[ 49 -36 -17 -33  25  50  11  -3]  <58>
[ 32   0   9  31 -35 -34  57 -49]  <199>
[-36  36  44  56 -59 -35  11   4]  <51>
both <199> <51>:  : [-35]
both <51> <199>:  : [-35]

[ -4  10   1   6   1   3   4  -3   0 -12   0  -1  -1   7 -10   1  -6  -3
  -4   0  -1  37  -2  -8   5   0  -1   4   7  -4   7   4  -5   5  -3  -1
   0   3] -> <208>
[  0   5   3   0   1   5   4  -4   0 -14  -4  -1   1   1   8  -2   8   0
  -8  -1   4 -13   5  -4  -6  -1  -5  12  -8   0   1   2 -19 -26 -13   1
  -7  10] -> <147>
[ 5  2  5  2  0 -3  4 -7  0  4 -2  1 -1 -5  4  3 -3  5 -2 -2  9  6  5  8
 -3 -2 -3 -2 -2 -1 -5  5 11 12 -2 -1 -1 -5] -> <177>
[  5 -20  -4  -9   3  -6   4   5   0   5   5   2  14  -4  11  -3   0   8
  -4  -1  10  -6  -5   1   0  -1   9   6 -10   1   9   5  14   3  -5  14
  -3  48] -> <52>
[  5  -5  -2  -7  -4  -2   4   3   0   8  13   2  -4   1  17   6  -7  10
   6   5  -9   6   7   9   6   5 -22  -7   1   7   5   1   8   2  -1  -4
   3  -4] -> <69>
[  0  -8   2   8  -2 -22   4   5   0  12 -10  11   6  -5  -6   9  11  -2
  -8  -3   2  -1   7  -4   1  -3 -14   9 -12  -5 -10   2   4 -17   5   6
  -1  17] -> <8>
[  6  12   1  -5  -2   5   4  -6   0  -9  10   4  -4   6   2   3  -1  -1
   5   8   3  -3   1  -3   5   8 -13   3   4   6   4  10 -15   8  -3  -4
  -6   9] -> <106>
[  6   8   3   3  -5 -15   4   5   0   6  10   7  -2  -2  -1  22   6  -2
   0   4   5  -7  -5   8   3   4  -6  -5 -13  -7   2  12   7  -2   6  -2
  -2  -1] -> <209>
[ -3   7  -1  -8  -3  10   4  -3   0   0   9  11   0  10   8  14  -1  -4
  -5  -3  -6   2  -4   4   9   2  -2 -12  18   6  16   0  -1  11 -12  -5
  -4  -9] -> <58>
asked: [ 2 14 -4 11 -3  0  8 -4 -1 10 -6 -5] : <52>
asked: [ -5   1   0  -1   9   6 -10   1   9   5  14   3] : <52>
perm: [ -7   3   5  -5  -2  -7   8  -4   6   7   2   6  17  13   9  -4   6   1
  -9 -22   5  -4  -4  10   0   5   6   3   5  -7   1   7   4   1   2  -1
   8  -2] : <69>
asked: [  5  -5  -2  -7  -4  -2   4   3   0   8  13   2  -4   1  17   6  -7  10
   6   5  -9   6   7   9   6   5 -22  -7   1   7   5   1   8   2  -1  -4
   3  -4] : <69>

[-40 -56 -11  36  -9   7  -3  36] : <114>
[-40 -56  -5  36  -9   7  -3   9] : <208>
[ 35   7  -3 -11 -40  -9 -56  36] : <52>
asked: [ 35   7  -3 -11 -40  -9 -56  36] : <52>
asked: [-40 -56  -5  36  -9   7  -3   9] : <208>
perm: [ 36 -40 -56 -11  36  -9   7  -3] : <114>

[ -6 -41  10   1 -15  -8   0  37 -25 -12 -41] -> <58>
[-56  -3 -35 -52 -18 -57  37   4   6 -32  11] -> <52>
[ -6  14 -25 -27 -22  -5 -11 -18   3  -6  13] -> <209>
[38  0  0 -3 -5 -1  4 -5  6  4  6] -> <208>
[ -6  17 -29 -30 -22  -7 -13 -20   3   1  14] -> <51>
[ -6  17 -29 -30 -22  -7 -13 -20   3  -9  14] -> <69>
[ 11  -6 -41   1 -41 -25  -8 -12 -15   1   0] -> <147>
[ 2 -1  5  4  2  5  1  1  3  2  1] -> <8>
[ 3 -2  7  6  3  5  3  1  4  3  2] -> <114>
[-14   9 -20 -31 -37  -5  -8 -25  11   3  17] -> <177>
[ 17 -13 -22  -6 -30   1 -20   3  -6 -29  14] -> <106>
both <147> <8>:  : [1]
perm: [-20  17  -8 -14   9 -25  11  -5   3 -37 -31] : <177>
perm: [ 14   1   3 -20 -13  -7 -22 -30 -29  17  -6] : <51>
perm: [-41 -12 -25  37   0  -8 -15   1  10 -41  -6] : <58>
both <52> <58>:  : [37]
perm: [-27 -25 -22 -18 -11  -6  -6  -5   3  13  14] : <209>
asked: [ -6  17 -29 -30 -22  -7 -13 -20   3  -9  14] : <69>

[-13   8   9 -22 -27] -> <199>
[ 30 -23   9 -36  23] -> <51>
[ 31 -24 -54 -26  28] -> <114>
[-27  31 -21   9 -13] -> <177>
perm: [-27 -22   9   8 -13] : <199>
perm: [-21  31   9 -13 -27] : <177>
perm: [-36 -23   9  23  30] : <51>
asked: [-13   8   9] : <199>
both <114> <177>:  : [31]
both <51> <199>:  : [9]

[-17  24  27   6 -19 -33   7  13  -8 -20   2  -8 -11  10 -10  16 -25  11
 -18  -4  -6   8  12  -9  22 -12  10  10   7  -7  -9   7 -14  30  50   3
  14   1   8  22  12  26  10  29  -8 -27   0  38 -11] = <209>
[ 11   1 -12   9  -4  -2  -6  -1 -30 -22  23  25 -21  10   5  -3  10  -9
 -17 -29   7   2 -12   4   1  -1 -10 -19  28  19  19  16  17  -9  11  11
   3 -10 -17 -31  -8  22 -12  -4  -1  -5  10  14 -27] = <208>
[-26 -15   0  -9  29 -24 -15  10  32  13  25  10  27  14 -31  -9  -8 -17
   7 -11 -21  -5  11  -9   7  -8 -18   1 -22  -9  17   4  13 -10   0  -2
  20 -31  25 -29  26  26 -13  -8 -25  10 -17 -27  28] = <199>
[  1  37  25 -33  18 -37  10 -16  17 -30  10   2  19  -8  17  -4  33 -14
 -11   9 -32   9 -20 -19  21  -9   8 -21   5   6   5   1 -24  15  -4  14
 -12  -7   4  16   3  10  10 -32   5  14   0 -26  -7] = <147>
[ -1  10  -3  11   7 -31   1 -10 -12   1 -17 -10  25  -5   5   4  -2   3
  11  10  -4 -22 -12  -2  -6  17   9 -30 -27  16  28 -29  14  19 -21  10
  -1   2  -9  19  11 -17  23  -9 -19 -12  22  -8  -4] = <106>
[ -4  16  -6  26  23  13  22  20  -6 -12  15  16   4  21 -14  16  -2  -1
   1  -4  -6   8  -4 -28 -14  11   6  11  20  13   2 -10   4  31  -9  19
  11 -27  -6  -7  15 -17   4   6  28  17  -4   6 -29] = <58>
[ 10 -13  -5  14   6  -6 -10  11 -15  18  11   6  22 -10  12  -3   7  -8
 -20   6  16  -1  10   5  24  20   0  17 -28  16 -13  12   6   5  11   2
 -12  -6  -3   6   6   1  -2  -8  30   8 -11  14 -16] = <8>
[ 11   1 -12   9  -4  -2  -6  -1 -30 -22  23  25 -21  10   5  -3  10  -9
 -17 -29   7   2 -12   4   1  -1  38 -12  19  -1 -21  -2 -20 -32   9  -9
  28  -9  32  17  17  -2   5  15  15   3   5   3  -1] = <69>
[-15  32  -9  -8 -18  10 -22  25   0 -25  26 -27 -21  17  -9  29  -9 -26
  13  27  12  11  14 -31  28   4 -10   7   1   7  -5  -2  20  -9  -8  25
 -13  10 -17 -11  -8 -24 -15 -31 -17  26  10   0 -29] = <52>
[-12 -35 -10  -5  -9 -16   3  -8  17  -9  21   6   1  12  12  12   6   7
   2   5  23  27 -16  -7  -2 -12  28 -18 -16  12 -29 -12 -24 -12  13  -3
 -17  -3  22  26  22  -8 -16  -3  18   2 -18 -11 -22] = <114>
asked: [ 10 -13  -5  14   6  -6 -10  11 -15  18  11   6  22 -10  12  -3   7  -8
 -20   6  16  -1  10   5  24  20   0  17 -28  16 -13  12   6   5  11   2
 -12  -6  -3   6   6   1  -2  -8  30   8 -11  14 -16] : <8>
asked: [ -1  10  -3  11   7 -31   1 -10 -12   1 -17 -10  25  -5   5   4  -2   3
  11  10  -4 -22 -12  -2  -6  17   9 -30 -27  16  28 -29  14  19 -21  10
  -1   2  -9  19  11 -17  23  -9 -19 -12  22  -8  -4] : <106>
perm: [-16  14 -11   8  30  -8  -2   1   6   6  -3  -6 -12   2  11   5   6  12
 -13  16 -28  17   0  20  24   5  10  -1  16   6 -20  -8   7  -3  12 -10
  22   6  11  18 -15  11 -10  -6   6  14  -5 -13  10] : <8>
asked: [ 11   1 -12   9  -4  -2  -6  -1 -30 -22  23  25 -21  10   5  -3  10  -9
 -17 -29   7   2 -12   4   1  -1  38 -12  19  -1 -21  -2 -20 -32   9  -9
  28  -9  32  17  17  -2   5  15  15   3   5   3  -1] : <69>
perm: [ 28 -27 -17  10 -25  -8 -13  26  26 -29  25 -31  20  -2   0 -10  13   4
  17  -9 -22   1 -18  -8   7  -9  11  -5 -21 -11   7 -17  -8  -9 -31  14
  27  10  25  13  32  10 -15 -24  29  -9   0 -15 -26] : <199>
perm: [-27  14  10  -5  -1  -4 -12  22  -8 -31 -17 -10   3  11  11  -9  17  16
  19  19  28 -19 -10  -1   1   4 -12   2   7 -29 -17  -9  10  -3   5  10
 -21  25  23 -22 -30  -1  -6  -2  -4   9 -12   1  11] : <208>

[ 10   6 -28   9] = <114>
[ 13 -22  13   6] = <106>
[ 57  23  46 -22] = <208>
[-37   4   0 -29] = <58>
[25 13 -1  7] = <51>
[-47  12   0 -46] = <69>
[  9 -38  25  -2] = <209>
perm: [-28   6   9  10] : <114>
both <114> <209>:  : [9]
both <209> <51>:  : [25]
both <114> <106>:  : [6]
asked: [-22  13   6] : <106>

[ 8 20 27 26] -> <106>
[-19 -41  12   7] -> <8>
[ 11  10  13 -10] -> <147>
[-8 11 17 27] -> <52>
[ 27  -7 -10 -21] -> <69>
[-26  -4 -11 -14] -> <177>
[ 2  3 19 26] -> <58>
[-2 13 19 13] -> <114>
[27  9 26 20] -> <51>
[13 13 20 -2] -> <208>
[20 43 39 17] -> <199>
[29 55 29 25] -> <209>
both <147> <114>:  : [13]
both <106> <58>:  : [26]
perm: [26  8 20 27] : <106>
asked: [20 43 39] : <199>
perm: [19 13 -2 13] : <114>

[  9   1 -26  10]  <106>
[-17 -21 -26  10]  <147>
[  8   1 -26  10]  <114>
perm: [ 10 -26   1   9] : <106>
perm: [ 10 -26   1   8] : <114>
perm: [-26  10   9   1] : <106>
asked: [  9   1 -26  10] : <106>
asked: [-17 -21 -26  10] : <147>
perm: [-26 -21 -17  10] : <147>

[-1 -4  2 -4] = <208>
[28 46 -1 -3] = <177>
[-1 30 -1 40] = <69>
[24 45  1 45] = <58>
[27 45  0 -3] = <106>
[30 40 -1 -2] = <52>
[43 28 -1 -2] = <209>
asked: [ 1 45] : <58>
asked: [28 46 -1] : <177>
asked: [27 45  0 -3] : <106>
perm: [-2 -1 30 40] : <52>
asked: [45  0 -3] : <106>
asked: [43 28 -1 -2] : <209>

[ 10   7  -1   1   7   0 -24   0  -8 -13   0  -5  -5   4  -7   6 -24  -4
   0  -1   0  17 -10 -16  11  22] -> <208>
[ 22   1   0   7   7  -5   0  -4   0  -1 -13  -7   0  -1   1  10   6 -10
 -24   4  -5  11  17 -24 -16  -8] -> <199>
[  2  -4   6   7   2   8  12   4  -8  35 -13   4  11  16 -24   3  -2   5
   7  11  -5   4  17  17  -8  33] -> <209>
[ -6   0  12 -24   9  -4  12   7  16  -1 -15   0  -9  18   1 -19 -10  -4
 -12   0   0  -4  -4 -17  -6  -2] -> <114>
asked: [ -6   0  12 -24   9  -4  12   7  16  -1 -15   0  -9  18   1 -19 -10  -4
 -12   0   0  -4  -4 -17  -6  -2] : <114>
asked: [11 -5  4 17] : <209>
asked: [ 10   7  -1   1   7   0 -24   0  -8 -13   0  -5  -5   4  -7   6 -24  -4
   0  -1   0  17 -10 -16  11  22] : <208>
perm: [ -2  -6 -17  -4  -4   0   0 -12  -4 -10 -19   1  18  -9   0 -15  -1  16
   7  12  -4   9 -24  12   0  -6] : <114>
perm: [ -8 -16 -24  17  11  -5   4 -24 -10   6  10   1  -1   0  -7 -13  -1   0
  -4   0  -5   7   7   0   1  22] : <199>
perm: [-24 -24 -16 -13 -10  -8  -7  -5  -5  -4  -1  -1   0   0   0   0   1   1
   4   6   7   7  10  11  17  22] : <199>

[  7 -22  33  -2   1 -11   2 -30  15  14  12  56 -29   7] = <209>
[ -1  20  12  11  -2  -1   9  10   7  -1 -19  45  -5  -6] = <177>
[ -2  12  -2 -19  45  10  11  -5  -1  20   9  -1   7  -6] = <52>
[ -1   4 -13  10  -2   1 -29  -1  -9  -3  -1 -29  14  -2] = <8>
[-22  33  -2   2 -11   2  -2  15  14  12  56 -29   8  -5] = <106>
asked: [-22  33  -2   1 -11   2 -30  15  14  12  56 -29] : <209>
asked: [ -2  12  -2 -19  45  10  11  -5  -1  20   9  -1   7  -6] : <52>
asked: [  7 -22  33  -2   1 -11   2 -30  15  14  12  56 -29   7] : <209>
asked: [-22  33  -2   2 -11   2  -2  15  14  12  56 -29   8  -5] : <106>
perm: [ -2  -1  20   7  11  45  -1 -19  12  -6  -1  10  -5   9] : <177>

[-25  23  19  13  19   7  10  24 -12   0  30 -36  25   8 -19  15  -3  11
   9 -13  -1 -11  -8 -21   1  -3 -17] -> <177>
[ 21 -12   0  30 -36  25   8 -19  -8   1  34 -51  23  -2 -20   4  -3   7
   8 -16  14  -7  10 -11  10  14  -3] -> <58>
[ 14   8   8  -2   1  27  -1  22   0  -2  31 -39  24  -2 -20  15   3   0
   8 -16   7 -13   7 -16   5   9 -11] -> <147>
[  1  30 -12  -2 -11  14  10  21  -7  10 -19 -36  -3   8   0   7 -51 -21
   4  34  25  23  -3  14 -16   8  -8] -> <8>
asked: [ 14  10  21  -7  10 -19] : <8>
perm: [ 10 -11  10  14  -3  21 -12   0  30 -36  25   8 -19  -8   1  34 -51  23
  -2 -20   4  -3   7   8 -16  14  -7] : <58>
asked: [ 24 -12   0  30 -36  25   8 -19] : <177>
asked: [ -2 -20  15   3] : <147>
asked: [  1  30 -12  -2 -11  14  10  21  -7  10 -19 -36  -3   8   0   7 -51 -21
   4  34  25  23  -3  14 -16   8  -8] : <8>

